A small network was trained on invented records. Each row is its activation on one of them, seen along a few directions.
Each row is followed by the record's values for the fields N, D, V, U.
Not every record has every field; a missing one is left out.
Other fields move the rows too, some of them a lot.
[-2.30 -1.28  2.83 -1.67  0.22  0.31 -0.01 -3.04 -0.05 -0.53  3.05  0.64
 -2.63 -4.42  1.40  0.69 -0.07  0.56  1.70  2.25 -1.57 -1.92  0.91  2.03
 -1.06 -0.74  0.32] -> N is n5, D is d2
[-2.63 -0.46 -1.60 -1.34  2.50 -0.53  2.36 -1.77  2.00 -1.01  0.43  1.02
 -0.76 -1.83 -0.38  1.01  0.64 -0.29 -0.31 -1.07  1.69 -0.72  0.41  0.58
 -1.62 -0.72  1.47] -> N is n3, V is v3
[ 0.47  0.55 -4.56  0.49  2.17  1.23  0.24  0.87  1.05 -0.96 -2.84 -0.24
  2.09  5.53 -2.33  0.99 -0.11  0.64 -2.92 -3.84  2.15  1.73 -1.07 -0.04
 -1.72  0.05  0.99] -> N is n3, V is v2, U is u3
[-0.27 -0.53 -2.58 -0.68  1.31  0.05  0.36  0.44  0.49 -1.98 -1.99  0.45
  0.71  2.78 -1.52  1.33 -0.11  1.46 -2.28 -2.51  1.63  0.48 -1.76  0.04
 -2.27 -0.61  0.07] -> N is n3, V is v2, U is u1
[-0.43 -0.82  3.48 -0.11 -1.96  0.59 -0.86 -0.49 -1.21  0.83  2.10 -0.17
 -0.98 -3.98  1.36 -1.06  0.50  0.20  2.86  3.32 -3.17 -1.57 -0.09  0.29
  1.32 -0.79 -0.58] -> N is n5, D is d1
[ 0.69  0.32 -4.91  0.46  3.20  1.14  0.04  0.62  0.84 -1.71 -2.64  0.47
  2.48  6.05 -1.95  0.91 -1.04  1.78 -4.35 -3.88  3.40  1.86 -0.71  0.10
 -1.97 -0.32  0.30] -> N is n3, V is v2, U is u3
[ 0.84  0.01  2.03  0.18 -0.79 -1.54  1.08 -1.19 -0.60 -0.12  1.52 -0.47
  0.15 -3.14  1.68 -0.31  0.04 -0.60  1.62  0.12 -1.49 -1.25  2.25  0.97
  1.26  0.23  1.11] -> N is n4, V is v1
[-0.55 -0.40  4.81 -0.39 -2.76 -0.44 -1.19 -0.97 -1.68  1.74  2.39 -0.63
 -2.15 -5.17  2.70 -1.00  0.09 -0.68  3.04  3.57 -2.35 -2.06  1.12  0.67
  1.84  0.29 -0.61] -> N is n1, D is d2
[ 1.74  0.19 -0.43  0.89 -0.96 -0.59 -1.97  1.93 -1.21  1.18 -1.98 -1.10
  0.47  2.42  1.09 -1.07 -0.60 -0.47 -0.61 -0.32  1.11  0.65 -0.52 -0.80
  1.44  0.35 -1.09] -> N is n4, V is v2, U is u2
[ 3.41  1.06 -2.24  2.50 -1.03 -0.04 -2.21  3.58 -1.33  1.15 -3.67 -1.72
  1.88  5.56  0.24 -1.89 -0.63  0.07 -1.43 -1.35  1.87  1.25 -2.56 -1.55
  1.93  0.45 -1.96] -> N is n3, V is v2, U is u2
[-1.22  0.22  0.13 -0.52  0.63  1.24 -0.47 -1.43  0.61  0.31  1.11  0.58
 -0.93  0.98 -0.53  0.42 -0.37  0.57 -0.52  0.22 -0.10  0.12  0.87  0.44
 -0.51  0.52 -0.04] -> N is n5, D is d2
[ 0.43 -0.13 -1.72  0.28  1.50  0.17  0.59 -0.42  0.77 -0.96 -1.11  0.35
  0.19  2.77 -0.48  0.79 -0.78  0.32 -2.00 -2.46  1.99  1.35  0.58  0.11
 -0.77  0.32  0.93] -> N is n4, V is v2, U is u3
[ 1.26 -0.11  6.60  1.02 -5.35 -0.57 -1.81  1.21 -2.86  3.10  2.40 -1.00
 -0.95 -5.98  3.05 -2.59  0.39 -1.36  4.75  5.26 -4.47 -1.76  0.52 -0.74
  4.10  0.64 -1.78] -> N is n1, D is d1
[ 0.64 -0.25 -1.75 -0.34  0.64  0.24  0.07  0.14  0.45 -0.80 -1.02 -0.32
  0.76  2.58 -1.09  1.13 -0.54  0.82 -0.96 -2.16  0.28  1.39  0.00  0.47
 -1.30 -0.07  0.42] -> N is n4, V is v2, U is u1
[ 1.18  0.44 -3.73  1.32  0.58  0.52 -0.63  2.62  0.73 -0.02 -3.68 -0.26
  1.90  6.35 -1.71 -0.37 -0.36  0.56 -3.04 -3.10  2.81  1.94 -2.18 -1.07
 -0.46  0.55 -0.91] -> N is n3, V is v2, U is u3
[ 0.05  0.86 -2.10  0.54  0.89  1.31 -0.15  0.14  0.77 -0.26 -0.54  0.30
  0.28  3.50 -1.32  0.11 -0.05  0.95 -1.59 -0.96  1.02  0.67 -0.97 -0.30
 -0.54  0.74 -0.63] -> N is n2, D is d2
[-2.09 -0.34  1.99 -1.33  0.31  0.29 -0.35 -2.10  0.34  0.66  1.88  0.49
 -1.85 -1.65  0.50  0.47 -0.09 -0.57  0.37  1.11 -0.58 -0.25  2.65  0.82
 -0.27  0.51  0.89] -> N is n1, D is d2
[-0.39  0.34 -5.01 -0.45  2.98  0.81 -0.33  0.44  0.79 -1.66 -2.75  0.59
  1.32  5.63 -2.01  1.44 -0.41  1.65 -4.37 -3.46  3.70  1.41 -1.27 -0.20
 -2.39 -0.47  0.31] -> N is n3, V is v2, U is u3
[-0.27  0.19  3.96  0.04 -2.39 -0.07 -1.46 -0.57 -1.24  2.12  1.57 -0.76
 -1.57 -2.90  1.93 -1.15 -0.12 -1.04  2.12  2.63 -1.64 -1.05  1.59  0.19
  2.01  0.67 -0.39] -> N is n1, D is d2
[-2.32 -1.23 -2.05 -2.32  3.66 -0.07 -0.10 -1.58  0.86 -1.80 -0.22  0.05
 -0.30  0.15 -0.08  1.73  0.05 -0.03 -1.62 -1.40  1.44  0.46  1.61  1.18
 -2.49 -1.39  2.53] -> N is n4, V is v2, U is u2
[ 1.77  1.26 -5.22  1.55  2.23  0.30 -0.80  2.14  1.22 -0.90 -3.82 -0.42
  2.58  7.82 -2.23  0.07 -1.43  1.72 -4.44 -4.09  3.84  2.14 -1.58 -1.06
 -1.14  0.21 -0.73] -> N is n3, V is v2, U is u3
[ 1.42  0.97  0.92 -0.11 -2.28 -1.06  0.57  0.37 -0.77  0.23  0.48 -1.40
  0.31 -1.06  1.43 -0.38  0.52 -0.45  1.29  0.57 -1.29 -0.81 -0.33  0.91
  1.01  0.60 -0.11] -> N is n3, V is v1
[ 0.24  0.84 -1.29  0.85  0.71  1.27 -0.64  0.38  0.47  0.32 -0.76 -0.46
  0.27  3.50 -0.91 -0.51  0.01  0.29 -1.17 -0.63  0.88  0.69 -0.53 -0.20
  0.21  0.64 -0.20] -> N is n2, D is d2
[-1.07  0.23  0.99 -0.32  0.31  1.11 -0.89 -1.35  0.27  0.88  1.06  0.00
 -1.15  0.50 -0.09 -0.04 -0.16 -0.02  0.03  0.67 -0.33  0.08  1.22  0.60
  0.17  0.47  0.17] -> N is n5, D is d2
[ 0.45  0.16  3.80  0.62 -2.74  0.38 -1.73 -0.22 -1.74  1.95  1.56 -1.12
 -1.45 -3.01  2.11 -1.50  0.02 -0.11  2.69  3.12 -2.11 -1.73 -0.31  0.45
  2.27  0.25 -1.33] -> N is n5, D is d2
[-1.85 -0.77 -3.18 -0.95  3.46  0.41  1.11 -1.30  2.21 -1.55 -1.64  0.78
 -0.05  3.07 -1.61  1.97 -0.38  0.52 -3.15 -3.70  2.95  1.20  0.71  0.55
 -2.61 -0.02  1.93] -> N is n4, V is v2, U is u3
[ 1.22  0.78  1.99  1.92 -1.42  0.53 -1.70  0.88 -1.12  2.49  0.22 -1.39
  0.05  0.30  0.18 -1.54  0.33 -1.01  1.86  1.54 -1.43  0.15 -0.03 -1.01
  2.72  0.47 -0.53] -> N is n5, D is d1
[-0.63 -0.99  4.97 -0.17 -1.80 -0.98 -0.59 -0.81 -1.06  1.34  2.89  0.42
 -1.65 -5.24  1.72 -0.38  0.29 -1.46  3.00  3.58 -3.34 -0.85  1.92  0.35
  1.53  0.29 -0.10] -> N is n1, D is d1
[ 2.39  0.67  5.26  2.24 -5.26  0.59 -2.65  2.19 -2.64  3.54  1.15 -1.60
  0.08 -2.44  2.03 -3.26  0.16 -0.95  3.77  4.27 -3.67 -0.74 -0.57 -1.16
  4.57  0.80 -2.44] -> N is n5, D is d1
[-0.25  0.23  0.74 -0.65 -0.72 -0.50  0.79  0.88  0.29  0.34 -0.08  0.07
 -0.41 -2.80  1.23 -0.66  0.54 -1.46  1.59  1.04 -0.42 -1.13 -0.90  0.06
  0.10 -0.58 -0.68] -> N is n3, V is v3
[-0.97 -0.66  0.52 -0.50  0.65  0.47  0.23 -1.31  0.17 -1.10  1.22  0.16
 -1.20 -1.37  0.56  0.24  0.10  0.86  0.47  0.93 -0.34 -1.30 -0.84  1.20
 -1.01 -0.55 -0.04] -> N is n2, D is d2
[-0.42 -0.52  3.22  0.31 -0.61 -0.85 -0.88 -0.47 -0.75  1.46  1.71 -0.18
 -1.22 -3.32  0.96 -0.04  0.56 -1.48  2.21  2.45 -2.38 -0.52  1.76 -0.18
  1.56  0.20  0.48] -> N is n1, D is d1
[ 2.06  1.38  0.67  2.23 -1.97  0.91 -1.74  1.91 -1.10  1.77 -1.08 -1.71
  0.55  2.27  0.52 -2.12 -0.02 -0.18  0.57  0.88 -0.18 -0.10 -1.58 -0.84
  2.50  0.81 -1.48] -> N is n2, D is d2
[ 0.72  0.18  3.70  0.23 -2.93 -2.19  1.16 -1.38 -1.87  0.70  2.87  0.17
 -1.05 -5.09  2.09 -0.16 -0.11 -1.34  3.00  2.05 -2.15 -1.58  0.53  0.44
  1.67  1.41 -0.88] -> N is n4, V is v1
[-2.28 -0.32  1.19 -1.64  0.47  0.33  0.15 -2.34  0.62  0.09  2.10  1.25
 -1.84 -1.67  0.10  1.07 -0.15  0.08 -0.04  0.78 -0.44 -0.28  2.21  0.73
 -1.02  0.60  0.46] -> N is n1, D is d2

Which values does each new row have?
[ 1.23  0.57  2.06  1.58 -2.01  0.66 -1.60  1.20 -0.77  2.19  0.84  0.05
  0.18  0.60 -0.29 -1.06  0.14 -0.51  1.00  1.85 -1.96  0.98  0.13 -1.03
  2.30  1.30 -1.64] -> N is n5, D is d1
[ 1.57 -0.29 -2.93  0.71  1.54  0.47  1.02  0.78  0.44 -2.05 -2.03  0.43
  2.02  3.88 -1.66  0.58 -1.07  1.97 -2.57 -3.24  1.28  1.39 -1.19  0.20
 -1.50 -0.69 -0.10] -> N is n3, V is v2, U is u1
[ 0.04 -0.85 -1.85 -0.17  1.99 -0.28  1.23 -0.93  0.97 -1.69 -1.01  0.51
 -0.09  1.97 -0.91  1.20 -0.97  1.15 -1.81 -3.06  1.37  0.93 -0.02  0.61
 -1.53 -0.53  0.66] -> N is n4, V is v2, U is u1
[-2.47 -0.83  0.30 -2.63  1.28 -0.48  2.21 -1.97  1.03 -1.89  1.88  1.73
 -1.69 -4.47  0.92  1.57  0.90 -1.04  0.77  1.03  0.14 -1.38  0.06  1.54
 -2.99 -1.26  0.51] -> N is n3, V is v3
[ 2.19  0.50  0.65  2.19 -2.28  1.26 -1.43  2.33 -1.15  1.15 -1.20 -1.84
  1.44  1.73  0.03 -2.64  0.53  0.44  0.93  1.40 -0.97 -0.09 -2.03 -1.37
  2.61 -0.30 -1.41] -> N is n2, D is d1
[-0.78 -0.25  0.95  0.03  0.61  0.01 -0.55 -0.44  0.41  1.00  1.14  0.51
 -0.45  0.09 -0.81  0.63  0.24 -0.89  0.03  0.73 -0.94  0.99  2.13 -0.67
  0.50  0.85  0.68] -> N is n1, D is d1
[ 4.49  1.14 -0.89  3.20 -2.75 -0.54 -2.18  4.45 -1.72  1.70 -3.83 -2.24
  1.95  4.70  0.58 -2.61 -0.66 -0.18 -0.65 -0.75  1.18  1.00 -2.74 -1.91
  2.86  0.70 -2.47] -> N is n3, V is v2, U is u2
[ 1.53  1.22 -5.35  1.10  2.37  1.23 -0.57  1.15  0.24 -0.69 -2.97 -0.49
  2.59  6.85 -2.01  0.52 -0.69  1.01 -3.42 -3.92  2.71  2.02 -1.30 -0.16
 -1.04 -0.04  0.12] -> N is n3, V is v2, U is u3
[ 2.20  0.92  2.69  2.64 -2.30  0.34 -2.61  1.93 -1.53  3.26 -0.09 -1.79
  0.33  0.67  0.43 -1.94  0.35 -1.41  1.92  2.14 -1.95  0.54  0.04 -1.38
  3.88  0.98 -1.08] -> N is n5, D is d1
[ 2.02  0.70  2.97  2.44 -2.30  0.00 -2.28  1.66 -1.77  3.03  0.28 -1.64
  0.05 -0.68  0.83 -1.74  0.50 -1.26  2.51  2.60 -2.48 -0.11 -0.28 -1.16
  3.81  0.76 -1.12] -> N is n5, D is d1
[-0.95 -0.43 -1.06  0.06  2.13  0.11  1.02 -1.24  0.75 -0.95  0.77  0.29
 -0.33 -0.23 -0.95  0.51  0.59  0.13  0.51 -0.14  0.04 -0.25 -0.62  0.41
 -1.17 -0.74  0.88] -> N is n2, D is d1
[-1.43 -0.81 -3.49 -0.95  3.87  0.29  1.48 -1.68  2.05 -1.88 -1.29  1.18
 -0.15  3.40 -1.82  2.14 -0.68  0.86 -3.37 -3.86  2.84  1.65  1.06  0.39
 -2.61 -0.51  1.99] -> N is n4, V is v2, U is u3
[ 1.60  0.30 -2.89  0.85  0.71  0.46  0.15  1.10 -0.06 -1.04 -2.18 -0.61
  1.97  3.91 -1.50  0.42 -0.39  0.84 -1.31 -2.97  0.62  1.06 -1.77  0.12
 -0.95 -0.21 -0.11] -> N is n3, V is v2, U is u1
[ 2.20  0.51  5.82  2.22 -4.83 -0.57 -2.64  2.19 -2.54  3.97  1.17 -1.46
 -0.28 -2.81  2.13 -2.76  0.23 -2.21  3.49  4.10 -3.40 -0.13  0.99 -1.34
  4.86  1.41 -1.76] -> N is n1, D is d1
[-2.62 -0.30 -1.48 -2.09  2.01 -0.54  2.78 -2.09  1.73 -1.51  1.33  2.11
 -1.23 -1.96 -0.66  1.79  0.68 -0.20 -0.71 -0.21  1.45 -0.69  0.35  0.72
 -2.82 -0.40  0.65] -> N is n3, V is v3
[-1.47 -0.29 -4.28 -1.04  2.81  0.81  0.52  0.16  1.64 -1.92 -2.67  0.85
  0.84  4.38 -2.36  1.91  0.16  1.27 -3.90 -3.43  3.15  1.15 -1.02 -0.10
 -3.06 -0.38  1.18] -> N is n3, V is v2, U is u3
[-0.74 -0.99 -1.81 -0.74  2.06  0.09  0.71 -0.20  0.80 -1.31 -0.99  0.66
  1.69  1.88 -0.96  1.61 -0.73  0.97 -2.74 -2.55  1.52  1.46  1.25  0.65
 -1.78 -0.24  1.16] -> N is n4, V is v2, U is u3
